These are the activations of a small neural network, seen along a few directions. Each row is one input.
In each table, some parts of the input vary, and every possible input appears once, in random order.
A made-up example of a description, with smaller parts first: one of 4 places along a line, together with either a single point or one of 9 places around a ring or (one of 3 separate values, together with one of 8 places around a ring).
Shared parts are said once, and a part with two or three values counts as separate values.
(in the rows, 128 means zero)

Other details of the inputs shift rows strongly along two fixed directions, in all tables alike. That doesn't count.

Table:
row 1: [134 147 114 153 103  69 102  56 137 142  82]
row 2: [168 155 128  59 130  80 123 187 185 111 200]
row 3: [120 145 119 152 109  73 103  51 152 121  82]
row 4: [ 92 101 149 157 147 201 178 173  67 144 151]
row 5: [120 126 122 134 131 142 120 106 109 128 119]
row 6: [ 95  84 131 123 155 237 147 171  75 133 131]
row 7: [117 143 146 153 128 113 161 141 130 132 147]
row 8: [129 129 126 151 111  90 110  75 144 121  84]
row 9: [168 156 134  65 134  84 118 173 172  97 206]
row 10: [129 139 121 156 117 107 113  80 135 128  88]
row 11: [125 131 126 120 139 155 133 146 135 123 132]
row 12: [132 132 118 148  99  64 102  60 141 135  80]
row 13: [129 127 123 140 129 138 119 108 107 130 116]
row 14: [117 124 117 134 125 138 124 112 119 143 106]
row 15: [ 98  93 124 124 142 204 142 158  97 145 115]
row 16: [112  89 134 136 150 223 150 178  97 134 115]
row 17: [106 129 137 164 119 117 156 123 108 152 124]
row 18: [119  99 130 142 137 181 130 132  87 134 112]
row 19: [132 127 124 147 111  86 104  66 123 122  96]
row 20: [167 159 135  66 136  86 125 185 194  96 198]
row 21: [179 155 128  64 136 100 129 207 174 117 204]
Description of these inputs: one of 3 separate values, together with either a single point or one of 6 places around a ring.
The inputs of row 6 and row 3 match in every part but the choice among 3 separate values. If row 18 is changed in the same way as row 6 into row 3, which row does it become?
> row 16
Change only the choice among 3 separate values in row 5. List by row number the other rows that result.
> row 11, row 14

Table:
row 22: [ 97 103 119 197 120 148 136  74  95 165  59]
row 23: [115 119 134 149 132 148 143 128 118 138 111]
row 24: [132 119 132 121 145 155 147 166 112 134 157]
row 25: [160 168 131 102 119  48 112 122 172 100 171]
row 26: [140 112 119  66 151 187 130 202 152 113 160]
row 27: [160 153 134  78 137 122 155 223 158 125 217]
row 28: [106 103 139 127 148 205 154 186 113 132 137]
row 29: [148 154 135 102 130  99 130 150 142 118 174]
row 30: [134 114 113 122 137 167 107 117 115 120 102]
row 31: [116 122 134 132 126 136 139 141 127 123 124]
row 32: [144 175 124 142  99  19 108  66 170 129 116]
row 33: [ 91 104 139 165 124 154 125  79  88 128  76]
row 34: [108  86 110 133 121 165  96  91  98 142  64]
row 35: [153 170 128 140 105  21 102  53 162 114 125]
row 36: [115 118 130 144 126 146 137 121  96 141 127]
What is each input in this table made of?
> either one of 3 separate values or (one of 2 separate values, together with one of 6 places along a line)

Table:
row 37: [ 97 113 131 163 121 136 145 111 116 146  90]
row 38: [126 139 132 160 112  90 132  97 145 133  98]
row 39: [175 165 139  38 147  98 131 218 186  86 247]
row 40: [ 97 125 132 170 122 138 148 109 110 152  97]
row 41: [133 118 125 101 132 138 126 156 120 135 153]
row 42: [148 167 129 145  98  18 109  72 188 120 109]
row 43: [105 122 134 156 121 126 146 117 125 142 104]
row 44: [125 137 130 158 113  89 130  98 146 132  97]
row 45: [119 114 111 126 127 153 115 121 164 132  65]
row 46: [157 171 130 139 107  25  94  51 164  99 126]
row 47: [185 166 143  48 151 102 128 218 186  80 243]
row 48: [124 104 115 103 148 197 106 137 138 109  95]
row 49: [164 174 116 135  98  21  92  59 152 130 124]
row 50: [151 140 129  77 144 147 142 207 124 134 206]
row 51: [110  99 120 130 122 153 124 118  97 147 104]
row 52: [144 137 142  81 154 153 144 200 135 103 207]
row 53: [102  96 121 141 136 193 141 137  70 157 113]
row 54: [107  85 121 142 127 184 126 122  84 147  87]
row 55: [ 85  90 133 150 132 190 157 150 105 149  95]
row 56: [103 105 131 162 141 190 136 111  81 126 102]
row 57: [148 148 141 101 146 147 162 218 152 125 191]
row 58: [126 109 121 137 125 145 122 118  99 140 108]
row 59: [153 155 115 133 107  61 104  80 138 133 122]
row 60: [135 150 130 131 116  64 103  72 149 107 129]
row 61: [128 131 134 118 137 129 128 131 124 112 151]
row 62: [127 122 124 124 123 123 124 121 109 142 130]
row 63: [108  87 124 147 130 184 126 121  82 147  91]
row 64: [104  93 136 150 146 202 138 131  81 122 108]
row 65: [112 116 130 151 118 130 137 119 136 136  91]
row 66: [105 118 130 150 136 160 134 107  93 127 119]
row 67: [160 130 131  77 145 150 137 208 131 124 194]
row 68: [144 147 140  86 155 153 146 199 130 109 213]
row 69: [139 163 127 153 108  57 127  91 164 130 114]
row 70: [115 121 134 156 137 163 130 109  93 123 115]
row 71: [154 162 115 124  97  16  93  60 154 130 124]
row 72: [101 108 136 140 133 162 152 154 122 141 118]
row 73: [130 163 126 148 108  54 130  91 161 135 121]
row 74: [126  98 101 109 130 178  98 119 128 137  71]
row 75: [117 105 134 129 139 175 129 136 109 114 122]
What is each input in this table made of?
> one of 3 separate values, together with either a single point or (one of 2 separate values, together with one of 6 places along a line)
The inputs of row 45 and row 48 match in every part but the choice among 3 separate values. If row 72 is changed in the same way as row 45 into row 48, which row does it become?
> row 60
Change only the place on the line of 6 in row 65. List by row number the other rows that result.
> row 38, row 42, row 44, row 57, row 69
Change only the choice among 2 separate values in row 40. List by row number the other rows that result.
> row 57
Change only the choice among 2 separate values in row 66. List by row number the other rows that result.
> row 56
